A small network was shown many inputs. Here are its activations along a few directions, one row for each input.
In each table, some parts of the input vary, and every possible input appears once, in random order.
Descriptions start from the smaller parts, as in this example, which fits no table here: ring(5) and (point or (values(2) and line(4)) or line(11)).
Shared parts are said once, and a part with two or three values counts as separate values.

Other details of the inputs vary at random and push rows far along two fixed directions, the same in every table; ignore that.

Rows:
x1: 35; -38; -3; 12; -21; -17; 48; 35; 18; -40; -3; 0
x2: -8; 7; 0; 9; -2; -2; -6; -6; -1; 2; 4; 1
x3: -4; 5; -1; 0; 9; -1; -1; -13; 3; 5; 6; 4
x4: -2; -5; 9; 0; -7; 15; 3; 5; 26; 10; 0; -20
x5: -6; 10; -3; 3; -6; -5; -12; -4; -4; -1; -4; -1
x6: -2; 7; 1; 1; 10; 1; -3; -10; 8; 5; 8; 8
x7: -2; -13; 16; -4; -18; 1; -6; 1; 12; 8; -11; -22
x8: 22; -21; 5; -31; 37; 60; -18; 52; -86; -18; 28; 36
x9: -5; 8; -2; 8; -1; -4; -14; -5; 0; -2; 1; 2
x10: 10; -4; 22; -4; 6; -1; -9; 9; 13; 17; -10; -17
x11: -11; 7; 0; -2; 3; 1; 3; -9; -5; 7; 2; 1
x12: -8; 6; 3; 3; 7; 5; -1; -7; 3; 6; 9; 8
x13: -3; 10; 0; 8; 0; -1; -15; -3; 6; -1; 4; 7
x14: -9; 9; -1; 4; -7; -4; -4; -4; -4; 3; -1; -2
x15: -1; 7; -2; 3; 7; -2; -9; -12; 4; 0; 0; 4
x16: -10; 4; 1; 3; 6; 2; 2; -10; 0; 6; 6; 4
x17: -5; 8; -2; -5; 5; -3; 1; -12; -1; 6; 1; 1
x18: 2; 9; 1; 2; 9; 1; -11; -8; 8; 1; 4; 9
x19: -9; 6; -7; 2; -10; -6; -1; -4; -4; 6; -6; -6
x20: -5; 5; -9; -6; 2; -6; 5; -12; 0; 9; -4; -3
x21: 40; -39; -14; -2; -19; -22; 51; 30; 11; -39; -19; -7
x22: -11; 4; -6; -4; 0; -2; 7; -9; -5; 10; -3; -2
x23: -6; 7; -9; 1; -9; -9; -8; -4; -2; 1; -11; -5
Each input here is: values(3) or (line(4) and ring(5)).
Which other rows does x16 become when the ring(5) part takes its other values? List them by row number.
> x2, x3, x9, x15

Rows:
x24: 5; -13; 5; -10; 4; 10; 8; 15; -14; 4; 3; -1
x25: -19; 35; -2; 13; 14; -5; -35; -32; 22; 25; 6; 12
x26: 2; -10; -3; -4; -2; 15; 1; 19; -13; -4; 2; -3
x27: 6; -2; 0; 5; 20; 11; 17; 10; -5; -9; 19; 17
x28: 12; -8; 10; -8; 7; 3; -1; 17; -15; -2; -2; 1
x29: 6; -8; -1; -2; -1; 12; -4; 19; -14; -8; 0; -1
x30: 37; -36; -23; 21; -36; -62; 69; 4; 47; -49; -24; -16
x31: -36; 30; 2; 8; -5; -1; -27; -31; 10; 32; 0; -9
x32: 13; -9; 3; -10; 8; 9; -1; 16; -13; -1; -4; -3
x33: -26; 29; 0; -3; 5; -3; -25; -32; 14; 37; -9; -15
x34: 8; -12; 12; -4; 3; 13; 1; 12; -7; -6; 10; 5
x35: 7; 4; -14; -7; -1; 5; 8; 11; -21; -13; 6; 13
x36: 12; -10; 12; -5; 5; 11; -4; 13; -7; -10; 6; 5
x37: -3; 9; -22; 23; -44; -69; 40; -40; 77; -11; -38; -26
x38: 6; -14; 8; -7; 2; 17; 4; 11; -6; -4; 11; 3
x39: -30; 34; 6; 10; -2; -6; -36; -28; 7; 26; -4; -6
x40: 8; -10; 10; -7; 5; 6; 4; 16; -15; 1; 2; 2
x41: 3; -7; -9; -3; 7; -1; 9; 3; -25; -13; 6; 14
x42: 3; -9; -9; -5; 3; 4; 9; 3; -22; -14; 0; 14
x43: -34; 32; 6; 11; -4; -5; -32; -30; 8; 30; 0; -6
x44: 13; -11; 5; -8; 6; 17; -4; 12; -5; -9; 3; 1
x45: 8; -14; 3; -10; 5; 20; 1; 12; -4; -5; 6; -1
Describe the family of inputs behind these rows.
> values(2) or line(5) or (values(3) and ring(5))
Which of the alternatives is x39?
> values(3) and ring(5)

Rows:
x46: 10; 4; 3; 5; 2; 3; -6; 9; 4; -12; 5; 10
x47: -2; -1; -9; 5; 0; -2; 7; 1; -11; -11; 3; 9
x48: 9; -6; 6; -5; 11; 2; 7; 4; 0; 3; 2; 5
x49: 3; -2; -4; -1; -1; -5; 4; -2; -11; -11; 4; 10
x50: 2; -8; 9; 3; -2; 6; 1; 12; 2; 0; 4; -5
x51: -7; 16; -3; 22; -37; -64; 12; -43; 76; 13; -41; -37
x52: 12; -6; -1; 6; 7; 3; -6; 5; 7; -11; 7; 10
x53: 7; -5; 3; -5; 11; 3; 8; 3; 1; 0; 2; 1
x54: 5; -5; 0; -6; -5; 3; -2; 9; -8; -2; -8; -9
x55: 6; -5; 3; -5; -2; 0; -5; 10; -7; -2; -9; -8
x56: 4; -9; 12; 2; -1; 6; -1; 12; 1; 2; 4; -2
x57: 0; -7; 6; 2; -5; 10; 2; 11; 0; 1; 5; -6
x58: 1; -2; -6; 3; 2; -5; 6; -1; -10; -12; 4; 10
x59: -2; 1; -13; 2; -2; -3; 9; 2; -13; -9; 2; 8
x60: -3; -9; 6; -2; -8; 12; 4; 9; 0; 1; 5; -4
x61: 0; 1; -16; -2; 0; -5; 9; 4; -13; -6; 2; 11
x62: 3; -7; -1; -8; 5; 8; 12; 0; 1; 0; 3; 2
x63: 2; -7; -1; -9; -7; 4; -1; 7; -8; -2; -8; -7
x64: -49; 56; 6; -7; 31; 24; -60; -52; -11; 57; 14; 5
Describe the family of inputs behind these rows.
> values(2) or line(5) or (values(3) and line(4))
Which other rows does x63 become when the values(3) part takes its other values? List them by row number.
> x60, x62
Which other rows does x51 become when the line(4) part takes its other values? List them by row number.
> x54, x55, x63

Rows:
x65: -4; 6; 1; 0; 9; 3; -2; -5; -8; 0; 7; 12
x66: -4; 1; 0; 0; -1; 8; -4; 5; -3; 0; 4; 0
x67: -2; 8; 1; 0; 12; 3; -5; -5; -6; 1; 7; 9
x68: -1; -1; 5; -5; 6; 8; -1; 2; -3; 10; 1; -2
x69: -3; -3; -12; -3; -3; -4; 6; 1; -18; -6; -6; 2
x70: -24; 31; -11; 26; -25; -53; 7; -61; 73; 17; -22; -18
x71: -1; -3; 2; -10; 2; 10; 0; 0; -5; 6; 0; -5
x72: 2; 0; 3; -4; -1; 6; -12; 3; -5; 0; -3; -2
x73: -1; 9; -3; 0; 12; 4; -8; -6; -3; 1; 7; 8
x74: -1; -4; 8; -4; 6; 5; 0; 1; -3; 8; 4; -3
x75: 2; -1; 8; 1; 3; 2; -11; 4; -4; 2; 1; 0
x76: -3; -1; 0; -1; -4; 9; -3; 3; -4; -2; 3; -2
x77: 43; -52; -2; 12; -29; -25; 65; 40; 25; -48; -10; -11
x78: 2; 3; 6; 0; 4; 5; -13; 4; -4; 4; -1; 1
x79: -2; -1; 3; -8; 5; 9; -1; 2; -3; 9; 0; -3
x80: 1; -1; -8; -4; -8; -7; 6; 6; -18; -5; -4; 1
x81: -4; 1; 3; 3; 0; 8; -4; 5; -3; 2; 5; 1
x82: -1; 6; -7; 0; 9; 4; -6; -5; -3; 0; 8; 10
x83: 1; 2; 3; -3; 3; 5; -13; 5; -4; 2; -2; 0
Describe the family of inputs behind these rows.
> values(2) or ring(5) or (values(3) and line(4))
Which other rows does x68 become when the values(3) part takes its other values? List them by row number.
> x78, x81
A walk changes only the ring(5) part. It starts at x82 and steps to x70. List the rest of the walk in order.
> x65, x67, x73
Which other rows does x74 become when the values(3) part takes its other values? List them by row number.
> x75, x77
